A small network was trained on invented records. Each row is its activation on one of them, seen along a few directions.
After each row come some of the record's fields: Sazu, Dul, Furi, Dapid, Sop.
A field that a record lacks is left out.
Other fields move the rows too, some of them a lot.
Random noise pushes rows far along 2 fixed directions. That doesn't count. These rows show it; they differ only by the noise:
[ -1  63 -21 -62  49  82 -49  80  24 -16 -60 -65  85 -11]
[-177  192 -129   70 -130  -66  -86  -93   -3  265  -55  -16  151 -234]
[ 135   42  100  122 -124    8 -173   61  135  228 -142  -36    3 -174]
[-242  168 -204 -146   91   53   41  -16  -96  -57   20  -60  205   -8]

[  27  117  149  292 -172 -109 -119  -89   33  366   14  179   91  -94] => {Sazu: v2, Furi: j2, Dapid: s6, Sop: y4}
[-304  151 -369 -329  221  -11  240  -14 -319 -475  196   92  252  355] => {Sazu: v2, Furi: j1, Dapid: s7, Sop: y3}
[-540  336 -689 -310  376  -40  303 -457  -79 -222  213   18  431 -109] => {Sazu: v2, Furi: j2, Dapid: s5, Sop: y3}
[  82 -150 -345 -166   57 -107  147   12   34 -192   40   18  -11   60] => {Sazu: v2, Furi: j2, Dapid: s7, Sop: y4}
[ -30   30   19   -2   29  344  187  156 -240 -223  -72   36  -12  457] => {Sazu: v1, Dul: u2, Dapid: s7, Sop: y4}
[-121  -43   26 -384  236  304   21   96  -72 -366   20   -4  162  135] => {Sazu: v1, Dul: u4, Dapid: s5, Sop: y4}
[-510  353 -143   68 -215   -2   30 -228 -276  300  -71   62  267  -91] => {Sazu: v1, Dul: u1, Dapid: s5, Sop: y4}
[ -28    3   91  -94  -93  202    8  166 -125 -177   -5  154  -64  211] => {Sazu: v1, Dul: u3, Dapid: s7, Sop: y4}
[ 670 -128 -215  300   93    6   44  313  161  -25 -170 -187 -309   65] => {Sazu: v1, Dul: u2, Dapid: s5, Sop: y4}
[ 471 -155  137  153  192  231  -47  296  113 -358 -181 -188 -289   -2] => {Sazu: v1, Dul: u4}
[ 138  144  -25  235  -66 -111 -192 -266  253  266 -145  -42   36 -174] => {Sazu: v2, Furi: j2, Dapid: s5, Sop: y3}
[-294   70  546 -137 -172  106   -6  -76 -212  -89  125   51  149   68] => {Sazu: v1, Dul: u1, Dapid: s2, Sop: y2}
[  54   15  -29   92  -29   79  111   93  -85   41  -34   15 -158   58] => {Sazu: v1, Dul: u2}
[ 254  -33   37  154  -82   56  -33  133   15   -6  -27  -13 -203   -4] => {Sazu: v1, Dul: u2}
[-179   37 -109 -107   86  181  107  130 -254 -265   10  -49  139  327] => {Sazu: v1, Dul: u1, Dapid: s7, Sop: y4}
[-270  230 -220  -42  -53    2  103  -64  -51   61   87   34   52   90] => {Sazu: v1, Dul: u2, Dapid: s5, Sop: y4}
[  -2    0  183  -35 -178  161  -71  112 -109  -23  -23  206  -86  118] => {Sazu: v1, Dul: u3, Dapid: s7, Sop: y4}
[-110  197 -501  366   55 -216  135 -142 -208   35   -1  -64   -2 -174] => {Sazu: v2, Furi: j1}
[-204  156  269  466 -467 -118 -104 -243  -97  587  -71  227  200 -115] => {Sazu: v2, Furi: j1, Dapid: s1, Sop: y4}
[-159   75   71 -121  -68  126   75 -102 -218  -97  164   36   88   24] => {Sazu: v1, Dul: u3}
[-696  207  -24 -208 -100 -235  143 -314  -65  180  131  100  392 -211] => {Sazu: v2, Furi: j1, Dapid: s3, Sop: y2}
[ 235 -128  251  265 -212   19  -61   80  130  406  -98   11  -10 -110] => {Sazu: v1, Dul: u2, Dapid: s6, Sop: y4}
[-111   50 -356  109 -172 -286   42 -148  -28  298   44  140  -56 -187] => {Sazu: v2, Furi: j2, Dapid: s7, Sop: y4}
[-189   56 -217 -206  168 -173  117 -122  -74 -160  159  -34   89   -3] => {Sazu: v2, Furi: j1}
[  34   73   12  -82  -23   44  -20   34 -183 -210   44  228   53  199] => {Sazu: v2, Furi: j2, Dapid: s7, Sop: y3}
[ -76  150 -125  156 -246 -182  -21 -219  118  457   -9  -84 -165 -156] => {Sazu: v1, Dul: u2, Dapid: s5, Sop: y4}
[-106  132 -115  156  -25  158  218  -94 -274  -63   70 -117  108  175] => {Sazu: v1, Dul: u2}
[   8   -1  307   -8 -167  -28 -245  -87   99  197   58   33  -60 -262] => {Sazu: v1, Dul: u4}
[-184   89  -99   85  -45 -160   29  -91 -105  283   36   99  206 -154] => {Sazu: v2, Furi: j1, Dapid: s6, Sop: y4}
[ 514 -149  214  127   32  118  -84  335  199  -44 -186 -137 -188  193] => {Sazu: v1, Dul: u2, Dapid: s5, Sop: y4}
[ 397 -246  367    4   52  374  -76  256  162 -158 -133  -27 -149  294] => {Sazu: v1, Dul: u2, Dapid: s7, Sop: y4}
[  33  200  131  301 -349 -193  -85 -145  -89  409  -61  253 -115 -241] => {Sazu: v2, Furi: j2}
[  -3  -88  312 -134  147  229  -51  138  -17  -57  -18   10   92  128] => {Sazu: v1, Dul: u1, Dapid: s6, Sop: y4}
[  18   16  -56 -147  166   20  143    5  -82 -347   46  -18   41  124] => {Sazu: v2, Furi: j2}
[-162  418  102  -70  -75   90  -19 -161 -321  -34  124 -102   68  328] => {Sazu: v1, Dul: u1, Dapid: s5, Sop: y3}
[-146  126 -119  -24  166   90   27   96 -335 -118   50  101   85  123] => {Sazu: v1, Dul: u4, Dapid: s6, Sop: y4}
[  20   40 -217 -194  357  100   19   40   50 -318   20  -70   30  206] => {Sazu: v2, Furi: j2, Dapid: s5, Sop: y4}
[  18  -25  353   98   -8  148 -195   82   42  157  -57  -13    1  119] => {Sazu: v1, Dul: u1, Dapid: s6, Sop: y4}
[ 511 -239  213  238  -31    6  -76  103  182  -16 -261   -3 -291  -23] => {Sazu: v2, Furi: j1}
[ 338 -249   74  -90  302   15  -22  168  166 -231  -30 -115 -220  148] => {Sazu: v2, Furi: j1}
[  79  -39   19  105   85  -69  -46  -33 -136  -89  -89  -41  -42  153] => {Sazu: v2, Furi: j1}
[ 221 -167  340  111 -210  258 -135   65   85  150 -164   93  -74    2] => {Sazu: v1, Dul: u3, Dapid: s7, Sop: y4}
[-268 -152  -36 -279  363   80  221 -151  250 -342  188  -56  248 -143] => {Sazu: v2, Furi: j2, Dapid: s2, Sop: y2}
[ 181 -498  304 -401  190 -121  -42  -35  699  -58   -5  -47  -71 -671] => {Sazu: v2, Furi: j2, Dapid: s2, Sop: y1}
[-112  179   -1   85  -22  -98  -48 -230  -75  200 -176  -29  109 -267] => {Sazu: v2, Furi: j2}
[ 470 -110   13  273  -37  149 -102  215   23    8 -172   52 -270   -4] => {Sazu: v1, Dul: u3, Dapid: s7, Sop: y4}

Which values does each new row have?
[ 313 -180  274   49   67  107  -63  152  132   70  -28  136  -69   30] => {Sazu: v2, Furi: j2, Dapid: s6, Sop: y4}
[ 216 -210 -121   62  233  -76   44  119  -63   24  -91  -32 -232   35] => {Sazu: v2, Furi: j1}
[138 108  33  57  30  73  86 -46 131   4 -87  90  96  -8] => {Sazu: v2, Furi: j2, Dapid: s5, Sop: y3}
[  83 -100   -4 -261   36  -60  129   29  124   -8  -47 -174   20  -39] => {Sazu: v1, Dul: u2, Dapid: s5, Sop: y4}
[  22   50 -118 -107  197  133  241  164 -261 -357   16 -160   31  347] => {Sazu: v1, Dul: u2}
[ -35   16  148   41 -219   -6 -129  141 -155   37  -60   55  -15  151] => {Sazu: v1, Dul: u1, Dapid: s7, Sop: y4}
[-120   -4  -30 -364  249   57   76  162  -25 -330   30 -154  118  220] => {Sazu: v1, Dul: u1, Dapid: s5, Sop: y4}
[ 276 -116   54   17  160  191  181  334 -130 -297  -24  -69 -247  440] => {Sazu: v1, Dul: u2}
[ 192  -41  207  -54  -97   64  105  137   94   61 -108  -69 -169  133] => {Sazu: v1, Dul: u2, Dapid: s5, Sop: y4}
[ 683 -197  240  451 -238 -218 -281  133  343  333 -227   -8 -361 -292] => {Sazu: v2, Furi: j1}
[ 118  -73  -56  -70  -16   32    8  145   64   -7   59   42 -110   11] => {Sazu: v1, Dul: u2, Dapid: s7, Sop: y4}
[-126  112    3   -7 -205 -161 -265 -130   93  346  -16  118  -42 -321] => {Sazu: v1, Dul: u4, Dapid: s5, Sop: y4}
[ 325  -34  568  286 -396  -12 -105   -8  175  425 -170  -89 -199 -202] => {Sazu: v1, Dul: u2}
[-273  134   32   67 -222  -45 -124 -147 -118  268  -55  141   27 -318] => {Sazu: v1, Dul: u4}
[  20  -81  148  153 -166   20 -269  -61   50  232  -70  -13    5  -26] => {Sazu: v1, Dul: u1, Dapid: s7, Sop: y4}
[  16   11 -273   14  177   62   38   44   36 -114   39 -193  -53  271] => {Sazu: v1, Dul: u2, Dapid: s5, Sop: y4}
[  91  -55  376  -67 -207  -47 -128 -108   57  196  -35  -99   69 -240] => {Sazu: v1, Dul: u1}
[ 351  -54  324  227  -87  121  -97  238 -102  -31 -190 -107 -189  228] => {Sazu: v1, Dul: u1}
[-279  -48  141 -211   25 -273   21 -310  322   89   67   94  120 -621] => {Sazu: v2, Furi: j2, Dapid: s2, Sop: y2}
[-325  192  -76  193 -149  -41   45 -135 -212  360   54   41  195   62] => {Sazu: v1, Dul: u2, Dapid: s6, Sop: y4}
[  83   98  -88   43 -205 -127  -48   22  116  254   20   47  -68 -165] => {Sazu: v1, Dul: u2, Dapid: s5, Sop: y4}
[-314  123    0  240 -245 -173 -196 -214  -96  525   79   54  171 -165] => {Sazu: v1, Dul: u1, Dapid: s6, Sop: y4}
[ -47   26 -107  -44   58   83  155   50  -95  -19   63   -8  -54   22] => {Sazu: v1, Dul: u2}
